A small network was trained on made-up records. Each row is its average activation on records with the value named, seen along a few directions.
Values that are neighbours, or in one group, have similar rows; names and order tell nothing.
In the rows, 500 means zero.
Strong random noise was added to every row along 6 fixed directions; ignore it. To show where, here is one row again and again, with new noise each time:
[452 560 494 549 593 315 513 594 446 538 408 520 672 386 552 459 422 443
 409 581 602]
[673 624 366 692 536 378 436 562 313 476 396 489 693 394 603 387 360 343
 623 448 628]
[392 671 562 486 438 629 606 350 583 443 570 581 569 306 350 400 458 546
 408 426 113]
[727 659 460 446 486 604 502 360 375 375 430 590 576 339 457 461 431 418
 607 380 389]
[783 670 601 316 549 494 437 298 585 350 563 715 415 408 411 485 539 460
 448 338 249]
[723 585 450 559 488 536 444 323 460 410 595 557 409 493 444 446 499 389
 560 360 420]
[562 514 526 428 593 563 561 374 495 431 551 535 418 464 523 534 564 444
 540 491 508]
[371 468 471 389 595 665 712 485 310 479 328 435 636 329 574 594 477 471
 606 653 686]


Field KUGO:
gonun: [601 389 528 456 556 503 552 544 597 415 615 526 359 511 585 500 639 538
 441 404 485]
vabu: [403 692 478 559 567 449 488 630 396 504 302 453 813 330 700 422 388 412
 602 588 571]
gok: [396 450 438 696 559 649 610 460 599 436 714 401 425 524 608 448 597 456
 676 389 422]
fakif: [325 680 426 493 495 484 573 649 408 519 261 447 803 317 634 522 397 452
 538 617 599]
rula: [446 506 362 432 447 691 566 565 338 493 285 403 645 442 516 646 421 451
 688 562 652]
gug: [526 593 511 359 532 545 456 420 481 497 434 543 603 422 460 423 469 530
 478 552 430]
lim: [421 484 555 361 664 534 542 580 672 440 458 483 464 586 663 565 568 513
 622 631 571]
dak: [437 458 641 395 655 375 478 702 630 594 401 532 523 597 627 422 580 594
 464 646 619]
lisan: [368 437 481 539 454 234 390 614 550 665 433 495 596 672 364 415 420 529
 232 699 675]
tokud: [401 506 690 103 652 703 725 481 451 451 239 585 644 272 518 520 545 766
 376 609 350]
pum: [568 514 436 523 407 477 484 530 481 495 539 520 521 427 436 531 473 498
 498 339 417]
zod: [408 595 503 421 342 771 547 531 561 504 425 453 624 406 457 446 467 639
 658 514 264]
baz: [844 485 429 479 390 593 438 465 343 389 416 514 374 493 478 656 450 415
 759 304 574]
lono: [237 378 378 661 436 455 535 577 477 639 586 353 482 611 467 561 466 397
 476 595 689]
nofor: [536 393 539 511 532 568 565 539 447 463 509 503 484 496 645 507 604 624
 460 462 418]
bolip: [813 699 567 335 545 320 336 496 448 425 349 693 660 339 424 332 404 507
 347 422 365]
nur: [522 478 535 739 360 660 519 505 481 477 587 390 458 503 556 478 453 548
 766 339 348]
tep: [445 492 443 419 223 574 491 465 410 581 369 515 597 503 105 652 320 584
 371 474 417]
vuzi: [692 545 706 323 596 358 400 570 552 464 384 717 542 461 610 457 518 594
 490 497 435]
lik: [494 518 403 559 335 398 361 438 294 586 422 496 609 451 200 434 333 440
 279 488 534]
rutav: [779 523 535 381 462 500 431 554 304 406 341 604 563 416 669 536 482 609
 626 423 532]
daro: [224 382 602 298 532 475 552 502 667 566 510 494 487 574 409 656 554 563
 362 678 503]
rer: [360 546 606 453 506 503 566 652 672 534 466 492 508 503 615 536 505 663
 546 577 413]
gul: [511 392 453 623 557 520 522 460 594 471 782 446 236 647 595 576 648 367
 609 411 557]
KUGO is arranged as a network in which each value has 3 neighbours.
- List every value one step from rutav, in the order listed. => nofor, nur, vuzi
- List every value one step from pum, in the order listed. => gonun, baz, gul
- List every value one step from zod, in the order listed. => lim, dak, rer
- List every value one step from lik, in the order listed. => vabu, gok, bolip
- List every value one step from rula, in the order listed. => lono, tep, daro

Field ZIBEP:
bives: [483 452 649 438 482 486 478 420 747 525 683 595 216 740 423 611 681 519
 392 457 397]
motu: [286 537 530 551 570 495 621 568 434 526 408 478 776 380 631 371 464 576
 421 628 459]
fas: [243 208 610 476 758 431 724 707 516 549 484 353 451 535 764 681 659 504
 598 713 877]
gona: [388 532 347 493 498 302 414 651 365 581 298 505 718 430 512 573 327 275
 456 636 805]
fupu: [493 667 543 407 552 374 456 430 720 461 669 664 421 472 520 585 556 366
 383 383 326]
tagof: [701 671 551 700 590 429 368 364 600 397 683 476 374 510 556 217 526 464
 607 372 232]
muvo: [534 391 453 420 413 532 435 548 474 533 392 416 430 577 386 547 459 588
 514 632 664]
kobid: [525 479 607 299 706 473 554 684 444 490 250 498 690 504 747 629 501 529
 674 640 735]
safa: [499 516 506 493 678 416 496 577 537 544 497 516 518 467 604 288 538 551
 414 558 514]
mumid: [274 406 569 395 516 466 671 652 486 612 415 481 601 389 523 660 511 700
 304 607 573]
zibeg: [763 552 457 442 330 436 369 513 345 438 351 611 659 354 361 528 359 525
 461 368 472]
ZIBEP is arranged as 4 separate groups.
- List the group mates of gona, in the order listed. => fupu
- List the group mates of tagof, in the order listed. => motu, safa
- List the group mates of bives, in the order listed. => muvo, kobid
